A small network was shown many inputs. Here are its activations along a few directions, one row for each input.
In each table, some parts of the input vary, and every possible input appears once, in random order.
A made-up example of a description, with smaller parts first: one of 5 places around a ring, together with either a single point or one of 9 places around a ring or (one of 2 separate values, together with one of 6 places along a line).
Shared parts are said once, and a part with two or three values counts as separate values.
(in the rows, 128 means zero)

Other details of the inputs vary at random and push rows far along two fixed directions, the same in every table; ignore that.

Rows:
row 1: [127 133  34 191 106 151 219 101  97 185 114 138 149 135 102]
row 2: [204  44 152 149 175 169 150 186  65 139 146 150 134  69  55]
row 3: [143 125 190  56 134  94  62 141 137  89 145 113  89 100 146]
row 4: [ 42 184  84 138  83 115 140  53 174  83 130 102 120 157 193]
row 5: [132 109 219  86 148 120  63 146 146  59 128  97 111 105 123]
row 6: [219  61 158 141 186 153 154 179  56 152 145 148 128  96  70]
row 7: [133 127 189  59 118 107  53 149 150  92 167 130  88 107 136]
row 8: [ 48 176 119 148 143 119 146  91 176  93  79  76 147 182 195]
row 9: [ 49 180  88 128  99 105 130  82 191 105  94  92 128 163 192]
row 10: [144 133 197  56 117  91  69 122 122  86 156 108  88 101 137]
row 11: [ 66 192 107 125  99  95 118  72 178 129  88  85 137 178 200]
row 12: [135 127  44 183 128 138 198 112 102 200 111 133 158 140 140]
row 13: [130 145  34 191 121 155 188 144 120 210  92 148 164 150 122]
row 14: [125 130 195  65 109 118  45 134 152  91 175 139  79 115 112]
row 15: [ 56 187 104 117 119  87 126  82 171 125  94  84 139 161 218]
row 16: [148 146 196  60 132  95  39 165 141 119 129 121 102 118 146]
row 17: [146 134 227  74 171 108  73 145 130  79 119  94 110 128 138]
row 18: [131 130  30 191 119 156 211 120 115 191  98 141 151 137 103]
row 19: [136 137 197  61 108 108  47 147 150 100 152 128  87 119 115]
row 20: [140 121 222  86 144 122  61 143 151  61 120  96 113 112 109]
row 21: [152 129 198  58 139  81  57 131 122 110 147 108 100 109 165]
row 22: [213  56 156 149 171 171 148 183  70 142 137 148 136  76  40]
row 23: [137 121 200  51 143 111  43 132 129  77 137 147 126 134 133]
row 24: [211  75 127 126 135 158 137 187  72 181 169 180 112  84  46]
row 25: [140 125 202  52 140 112  41 131 131  79 132 147 127 138 126]
row 26: [212  70 123 131 147 148 133 200  79 178 170 175 126  84  53]
row 27: [154 130 225  79 158 109  69 139 137  76 125  98 107 133 131]
row 28: [132 116  54 213 154 168 226 122 107 169  97 131 168 157 114]
row 29: [ 67 201 111 118 110  95 122  79 176 135  80  81 142 171 200]
row 30: [118 109  50 245 115 174 248 101 110 159 110 159 172 132  81]
row 31: [209  48 158 147 161 159 170 173  53 135 161 156 129  71  60]
row 32: [125 127 193  65 112 119  47 134 154  89 180 138  80 111 119]
row 33: [ 32 158 112 175  94 125 162  64 189  67 110 106 147 156 188]
row 34: [118 131  18 206 109 162 203 140 132 196 115 154 167 152  96]
row 35: [112 104  12 197 143 176 215 115  98 173 113 183 193 154 123]
row 36: [112 118  12 204 120 159 208 142 130 189 130 157 166 139 115]
row 37: [ 39 191  91 142  75 111 135  49 172  94 114 102 118 168 170]
row 38: [215  58 162 148 157 158 168 170  57 139 152 154 130  78  43]
row 39: [212  52 160 148 159 158 169 172  56 137 156 154 129  75  51]
row 40: [ 48 188  94 128  83 102 138  62 174 102 105  88 127 164 184]
row 41: [101 126  15 212  98 182 210 112 126 194 134 171 147 149  83]
row 42: [145 131 192  65 126  95  36 158 142 113 144 125  99 120 150]
row 43: [ 33 183  82 135  81 118 124  88 205 108 114 109 128 174 185]
row 44: [104 119   8 208 109 185 216 114 128 186 150 172 149 136 105]
row 45: [142 127 189  64 130  93  38 159 141 109 149 127  98 115 156]
row 46: [211  50 163 162 149 160 169 162  59 135 166 175 129  65  47]
row 47: [221  79 131 126 145 145 118 195  68 194 152 173 123  93  71]
row 48: [ 41 170 117 148 145 116 146  92 172  90  83  79 145 179 203]
row 49: [138 136 198  66 109 100  63 109 120  77 165 121  78 104 122]
row 50: [122 104  51 213 159 164 228 125 101 165 106 133 165 149 128]
row 51: [ 41 185  86 140  80 113 138  51 173  88 124 101 119 161 185]
row 52: [151 139 196  65 118  99  33 157 144 117 135 123  99 127 139]
row 53: [145 141 194  61 135  92  40 165 140 117 134 121 102 115 152]
row 54: [136 141  51 175 136 138 202 117 101 208  97 129 163 137 134]
row 55: [ 36 168  83 130 114 124 122  74 181  90  94 129 168 192 195]
row 56: [ 59 189 123 148 139 124 145  88 183  96  71  75 151 189 183]
row 57: [ 37 186  83 140  87 110 117 101 211 111 106 104 142 181 179]
row 58: [222  77 131 120 152 144 143 177  64 175 147 160 113  76  57]
row 59: [140 123 230  84 131 108  80 129 138  57 135 103 106 113 112]
row 60: [212  55 165 162 148 159 168 160  59 137 161 175 129  68  38]
row 61: [157 137 203  58 131  84  54 129 124 117 137 106 101 117 152]
row 62: [124 123  27 188 114 152 225 105  96 175 129 140 151 124 124]
row 63: [223  88 143 111 168 126 139 172  50 195 144 148 127  79  89]
row 64: [ 43 189  89 129 109  99 109 108 192 124  94 103 139 170 213]
Description of these inputs: one of 4 places along a line, together with either a single point or (one of 3 separate values, together with one of 5 places along a line).
Changing only the place on the line of 4 turns row 63 into row 54. The same change can be made to row 55. Which row results?
Answer: row 23
Changing only the place on the line of 4 turns row 50 into row 6. The same change can be made to row 31. Which row results?
Answer: row 39
Change only the choice among 3 separate values in row 11. List by row number the other rows that result.
Answer: row 27, row 52
Change only the place on the line of 5 in row 9. List by row number the other rows that result.
Answer: row 10, row 12, row 51, row 63
Change only the place on the line of 4 in row 33. List by row number the other rows that result.
Answer: row 30, row 46, row 60

Rows:
row 65: [113 143 128 106 135 109 103 137 144 131 114 122 136 141 164]
row 66: [176 104 154 103 161 129 110 164  95 144 137 146 128 114 111]
row 67: [ 97 129 113 134 117 137 130 116 148 105 138 132 127 133 135]
row 68: [157  85 124 150 135 156 159 142  98 130 153 162 135 101  78]
row 69: [114 141 123 127 139 128 124 118 134 123 104 124 149 153 146]
row 70: [104 144 177 120 121 117 102 124 162  83 118 101 116 131 135]
row 71: [167  95  83 150 124 150 149 157  93 179 155 175 132 107  92]
row 72: [113 128  64 195 120 144 217  95 111 147 112 123 153 136 127]
row 73: [111 145  78 166 116 141 163 126 144 161 111 125 140 149 124]
row 74: [108 126 137 145 144 131 138 117 139 105 108 116 148 144 148]
row 75: [101 135  67 160 109 146 158 114 136 149 133 150 141 147 130]
row 76: [101 141 151  96 108 118  85 111 151  92 137 133 119 140 136]
row 77: [181 111 169  93 132 117  85 176 117 148 146 132 105  98  99]
row 78: [107 127 105 150 147 137 150 124 136 126 107 120 148 145 150]
row 79: [111 144 160 101 124 103 109 105 138  92 132  97 107 124 156]
row 80: [106 139 126 144 123 133 134 130 153 119 116 108 124 136 132]
row 81: [179 112 153 103 139 121 121 139  85 147 152 136 107  97 107]
row 82: [118 149 139 110 116 111 121  96 130 115 121 113 119 135 146]
row 83: [180 110 147 102 134 116 115 146  87 159 151 137 109  88 112]
row 84: [114 152 162 105 116 114  88 123 159 104 114 109 117 141 132]
What do these inputs look like to the network?
Answer: one of 4 separate values, together with one of 5 places along a line
Change only the choice among 4 separate values in row 67. List by row number the other rows that result.
Answer: row 78, row 79, row 80
Change only the place on the line of 5 in row 67. List by row number the other rows that result.
Answer: row 68, row 71, row 75, row 76
